Each row below holds a small network's activations on one input, seen along a few directions.
Each table varies a few parts of the input and shows all the possible inputs, shuffled.
Descriptions start from the smaller parts, as in this example, which fits no table here: ring(8) and (point or line(9) or (values(3) and line(4))).
Shared parts are said once, and a part with two or three values counts as separate values.
In the rows, zero is written as 128.

Other details of the inputs shift rows strongly along two fixed directions, in all tables alike. That doesn't count.

Rows:
row 1: [104 121 134 163 145  82 105 108 127 136 110 125 120]
row 2: [204 102 120  74 146 201 114 222  83 109  71 104 141]
row 3: [115 109 160 166 143  98 125  91 134 133 120 134 141]
row 4: [ 86 155 149 162 119  84 116 119 154  90 102  99 131]
row 5: [125 177 160 170 131  60 145 128 129  91 142 119 129]
row 6: [118 125 160 160 145  92 131  91 128 121 115 150 127]
row 7: [106 117 141 168 128  90 118 109 117 141 115 146 149]
row 8: [200  89 128  66 151 193 119 210  87 110  99 107 151]
row 9: [105 177 134 177 134  62 132 144 128 105 130 111 132]
row 10: [106 125 121 169 131  85 110 109 116 137 104 140 139]
row 11: [105 115 127 175 137  91 117 110 127 132 106 139 128]
row 12: [106 116 143 170 127  93 119 110 122 139 112 148 146]
row 13: [107 116 122 170 139  85 113 107 121 132 109 137 134]
row 14: [106 107 146 166 141  90 125 106 134 139 113 135 141]
row 15: [102 150  37  59  90 182 157  97 180 183 212 131  86]
row 16: [ 99 150  55  63  69 200 166 102 180 189 225 152  92]
row 17: [119 115 159 166 137  94 133  91 121 118 120 149 124]
row 18: [104 129 131 167 132  84  99 113 116 136 110 137 124]
row 19: [122 117 152 161 139  86 129  88 115 119 123 146 130]
row 20: [206  93 139  66 151 201 122 192  89 106 111 107 149]
row 21: [109 162  61  54  68 198 177  79 176 175 235 157  76]
row 22: [119 116 160 161 142  91 136  88 128 124 115 139 125]
row 23: [104 125 129 168 145  90 115 110 133 134 101 140 130]
row 24: [198  98 132  68 159 196 109 219  95 109  78  90 121]
row 25: [ 98 213  55  65  81 165 165 142 178 152 241 108  68]
row 26: [108 109 140 161 143  84 120 103 128 140 117 132 146]
row 27: [214 153 151  76 144 174 136 236  98  73 121  80 148]
row 28: [116 119 154 169 130  98 119  94 116 134 123 144 149]
row 29: [106 124 125 172 130  89 113 109 117 139 103 140 137]
row 30: [199  97 129  73 154 198 107 222  89 104  83 100 119]
row 31: [114 117 161 175 128 105 123  96 123 133 120 147 143]
row 32: [113 119 160 165 146  99 121  95 134 130 120 145 143]
row 33: [105 115 130 170 142  89 120 107 134 137 101 130 129]
row 34: [218 105 146  62 145 201 130 199  73  98  91 112 139]
row 35: [206 100 146  70 141 210 123 199  88 109  99 112 150]
row 36: [106 107 144 171 136  93 122 109 127 134 118 145 140]
row 37: [183 125 148  66 134 187 129 220 119  65  79  71 164]
row 38: [100 147  61  62  76 202 170  76 189 181 248 151  86]
row 39: [118 123 161 169 128  98 134  93 117 124 114 152 127]
row 40: [100 128 139 166 146  89 104 114 133 133 106 137 115]
row 41: [107 170 149 173 130  62 135 144 131 106 139 117 142]
row 42: [103 128 135 170 131  88 103 113 116 138 109 137 121]
row 43: [104 153 164 156 118  85 141  99 153  78 109 111 142]
row 44: [122 118 154 156 144  84 131  85 121 125 118 137 131]
row 45: [ 88 152 140 163 118  85 126 116 155  90  99 102 146]
row 46: [117 111 153 161 145  91 121  88 127 133 124 131 147]
row 47: [202 105 130  71 148 200 104 227  82 107  75 101 126]
row 48: [104 117 145 164 144  91 119 109 134 136 113 146 142]
row 49: [202 103 134  75 147 203 107 228  82 109  74 101 124]
row 50: [208 102 139  65 143 203 118 196  81 109 102 109 156]
row 51: [112 163  57  50  71 190 172  77 169 174 236 155  83]
row 52: [ 99 153  45  56  72 188 159  98 173 188 230 150 101]
row 53: [ 96 155  41  60  83 184 146 100 177 180 228 139  68]
row 54: [ 91 182  78  60  64 184 172  91 212 133 222 112 109]
row 55: [105 122 130 177 128  95 118 112 123 138 100 142 131]
Each input here is: line(5) and (values(2) or ring(9)).
Q: The inputs of row 35 and row 21 match in every part but the line(5) part. If row 46 is changed in the same way as row 35 into row 21, which row does it become?
A: row 44
Q: The inputs of row 39 and row 49 match in every part but the line(5) part. If row 43 is changed in the same way as row 39 into row 49, which row does it become?
A: row 4
Q: Which other rows does row 49 become when the ring(9) part takes its other values? List them by row number.
A: row 1, row 18, row 24, row 30, row 40, row 42, row 47, row 53
Q: Which other rows does row 37 become when the values(2) part takes its other values? List them by row number.
A: row 41
Q: Which other rows does row 27 become when the values(2) part takes its other values? List them by row number.
A: row 54

Rows:
row 56: [130 131 148 155 134 106 109 167 118  86  64  99 145]
row 57: [108 112 145 163 131  97 114  92 122 138 114 149 128]
row 58: [131 121  87  86 116 179 146 123 144 158 169 144 101]
row 59: [115 168 100 137 116 110 133 137 129 143 165 127 102]
row 60: [ 96 106 159 196 139  73 114  83 125 140 109 158 131]
row 61: [149  93 166 154 154 119 104 142  95 119  75 134 140]
row 62: [121 154 164 181 135  64 137 106 113 113 143 139 130]
row 63: [170 136 184 160 157  90 127 157  80  88 100 119 148]
row 64: [131 117  89  84 116 180 146 126 142 155 166 143 103]
row 65: [113 155  83  85 107 161 132 150 165 135 165  99 108]
row 66: [101 131  73  96 102 154 152  88 170 181 196 147  95]
row 67: [105 127 104 127 119 132 134  88 138 152 151 147 113]
row 68: [150 122 185 150 158 105 119 148 114  80  85  96 164]
row 69: [129 130  97  86 106 180 136 111 141 157 163 141 104]
row 70: [149  95 152 146 158 107 108 139  97 119  75 122 148]
row 71: [119 134  87  98  91 165 142 128 144 164 183 144 154]
row 72: [ 83 145  73 108  76 150 155  90 167 184 216 158 144]
row 73: [137 153 115  78  94 175 162 129 160 107 161 112 123]
row 74: [ 79 120 131 193 132  56 113  52 142 147 134 157 125]
row 75: [140 165  81  84 108 160 139 174 127 139 179 117  94]
row 76: [108 158 132 121 115 113 154 101 158 122 168 135 119]
row 77: [181 127 138  52 133 197 141 189 129  90 135  85 140]
row 78: [ 94 177  70  97  99 144 147 119 174 155 184 127  93]
row 79: [127 128  95  80 105 178 133 112 140 156 161 139 103]
row 80: [108 123 104 132 122 137 139  96 143 157 155 151 110]
row 81: [ 80 120 145 182 124  72 114  63 130 145 121 157 126]
row 82: [167  80 161 140 167 121 111 165  89 115  66 120 152]
row 83: [100 138  82  95  93 162 142  80 162 172 191 153  92]
row 84: [118 106 140 163 144  88 110  98 119 129 109 142 136]
row 85: [169  88 177 157 166 127 101 161  83 110  56 128 149]
row 86: [196  93 115  50 144 202 127 193  97 123 103 105 134]
row 87: [196 108 116  66 129 211 129 208  93 129 118 113 178]
row 88: [102 142 161 162 113  88 142  93 147  93 120 125 142]
row 89: [197 130 140  55 123 209 149 192 117  77 107  88 144]
row 90: [103 150 133 127 115 117 144  97 166 120 166 116 130]
row 91: [203  99 113  57 147 207 119 190  97 118 107 108 130]
row 92: [ 94 115 134 173 134  82 119  78 127 139 120 152 126]
row 93: [138 128 157 159 141 107 107 171 109  82  51  95 152]
row 94: [199 144 109  70 138 185 123 236  87 110 121  96 116]
row 95: [ 99 151 169 187 139  56 137  82 140 110 122 137 140]
row 96: [108 125 102 124 119 125 135  89 143 159 151 138 118]
row 97: [103 154 167 196 130  45 136  89 118 114 148 146 130]
row 98: [ 89 115 156 198 135  73 113  73 127 145 109 156 130]
row 99: [ 87 166  75 100  98 146 139 118 180 149 185 108 102]
row 100: [ 92 108 159 195 136  70 112  80 124 141 106 156 131]
row 101: [164  88 160 137 164 126 106 159  80 103  61 124 150]
row 102: [ 88 146 131 166 115  86 120 124 144 104  99 115 133]
row 103: [115 164  80  80 109 157 140 153 158 138 164 118 100]
row 104: [162  94 175 150 160 122  96 151  79 107  52 125 151]
row 105: [200  95 125  61 142 215 123 198  99 124 108 118 122]
row 106: [ 89 158 154 175 126  63 144  74 154 120 146 143 129]
row 107: [ 80 173  88 131 106 107 137 107 171 149 169 133 100]
row 108: [134 120 159 153 159  98  96 183 111  85  65  88 152]
row 109: [166  85 164 154 172 115 108 161  87 115  59 118 154]
Q: The inputs of row 63 and row 97 match in every part but one. If row 59 is changed in the same way as row 63 into row 97, which row does it become?
A: row 75
Q: What is each input in this table made of?
A: values(3) and (point or (values(2) and line(4)) or ring(9))
Q: Which other rows does row 81 become when the values(3) part takes its other values? List them by row number.
A: row 79, row 104

Rows:
row 110: [ 67 150 114 142 103 104 138  84 180 150 171 129 128]
row 111: [102 118 165 186 136  82  97 128 119 110  74 127 158]
row 112: [122 136 168 181 143  66 105 127 102 101  88 133 135]
row 113: [180 114  84  56 133 203 126 203  99 140 121 110 126]
row 114: [ 75 134  79 153 110 105 126  82 162 173 160 146 114]
row 115: [118 133 171 197 139  71 127 126 117 101 101 130 157]
row 116: [ 80 130 121 145  99 126 134  54 162 167 159 153 113]
row 117: [147 153  92  51 116 181 152 147 148 129 177 105 105]
row 118: [167 129  88  40 107 222 148 138 126 155 166 128 112]
row 119: [ 89 130 109 137 118 108 149  58 153 166 167 169 114]
row 120: [128  93 163 173 164  87 115 101 116 122  78 148 151]
row 121: [ 70 134  95 147 110 107 125  80 166 165 154 142  86]
row 122: [112 122 177 182 138  79 120 117 126  90  73 119 138]
row 123: [150 146  90  49 119 190 147 149 158 126 169  99 106]
row 124: [ 66 132  90 152 104 110 125  88 165 174 156 146 110]
row 125: [ 95 117  83 108  98 147 144  60 165 167 197 152 108]
row 126: [ 98 130  92 113  91 134 149  68 151 172 209 161 106]
row 127: [ 83 150 100 156 119 100 134  87 152 165 175 148  82]
row 128: [169 123 167 133 159 125 118 189 100  95  98 101 163]
row 129: [113 120 156 185 144  78  98 124 114 107  75 127 163]
row 130: [ 79 171  88 127  88 131 144  92 170 161 206 151 108]
row 131: [189 104 175 128 158 155 113 169  79 109  83 120 149]
row 132: [113 126 157 181 142  73 103 127 102 109  82 131 161]
row 133: [170 113 153 119 157 139 100 178  96  84  62 104 140]
row 134: [ 96 144 118 146 100 112 140  59 144 169 174 161 115]
row 135: [123 139 181 186 160  60 118 124 118  97 106 116 138]
row 136: [ 67 153 111 141  98 109 128  76 170 142 158 141  97]
row 137: [ 73 161  98 109  97 128 150  77 192 151 194 126  94]
row 138: [118 117 141 186 145  73 105 137  99 138  92 139 145]
row 139: [ 85 160 109 150  90  98 155  84 160 144 177 147 126]
row 140: [200 107 118  48 138 209 143 185 104 132 127 133 127]
row 141: [116 132 161 186 136  69 104 132 103 113  92 136 159]
row 142: [195 108 128  61 146 210 142 184 110 128 131 130 123]
row 143: [186 107  90  54 143 207 119 196 113 127 109 101 105]
row 144: [119 132 169 183 145  59 116 130 113 111 103 122 165]
row 145: [188  76 156 108 160 153 112 169  69 104  80 119 156]
row 146: [170 115 154 126 144 135 127 180  92  88  74 105 165]
row 147: [123 120 148 181 152  71 105 131  98 128  88 134 120]
row 148: [ 83 167  83 110  93 128 143  80 163 150 188 142  90]
row 149: [120  79 173 175 146  96 104 108 109 118  85 137 151]
row 150: [175 119 119  58 117 213 141 200 125 105 111  96 140]
row 151: [150 158  98  59 111 173 152 151 147 131 183 110 103]
row 152: [ 78 122 118 139 114 119 142  61 171 166 159 165 111]
row 153: [ 89 173  97 120  96 131 144  91 166 148 200 145  84]
row 154: [190 139 133  72 132 191 149 194 112  91 127 101 116]
row 155: [122 124 167 181 146  74 121 114 121  87  75 118 142]
row 156: [166 109 141 138 158 137 108 195  87 122  88 118 142]
row 157: [189 131 119  54 129 197 148 190 110  94 117  98 121]
row 158: [132 100 169 179 150  94 105  98 106 121  74 136 155]
row 159: [129 135 174 183 139  66 127 123 109  91  89 127 139]
row 160: [165 114  97  54 112 213 148 147 129 148 191 132 109]
row 161: [186 121 109  58 123 209 141 196 122 102 113  95 145]
row 162: [172 103 136 119 164 136 104 184  79 112  67 110 125]
row 163: [139 149  86  58 108 181 152 149 149 140 180 109 128]
row 164: [115 121 163 181 154  68 110 123 125 106  88 113 168]
Q: What is each input in this table made of?
A: line(5) and (values(3) or (values(2) and line(4)))
Q: The inputs of row 116 and row 118 match in every part but the line(5) part. If row 150 is changed in the same way as row 116 into row 118, which row does it become?
A: row 146
Q: The inputs of row 141 and row 130 match in every part but the line(5) part. If row 144 is changed in the same way as row 141 into row 130, which row does it become?
A: row 128
Q: Which other rows does row 132 become when the values(2) part takes its other values? List them by row number.
A: row 148
Q: Which other rows does row 126 become when the values(3) part takes its other values? List them by row number.
A: row 134, row 140
Q: Which other rows does row 142 become when the values(3) part takes its other values? List them by row number.
A: row 131, row 160
Q: Which other rows agree with row 114 in the line(5) part? List them by row number.
A: row 120, row 123, row 125, row 129, row 133, row 143, row 155, row 158, row 161, row 164
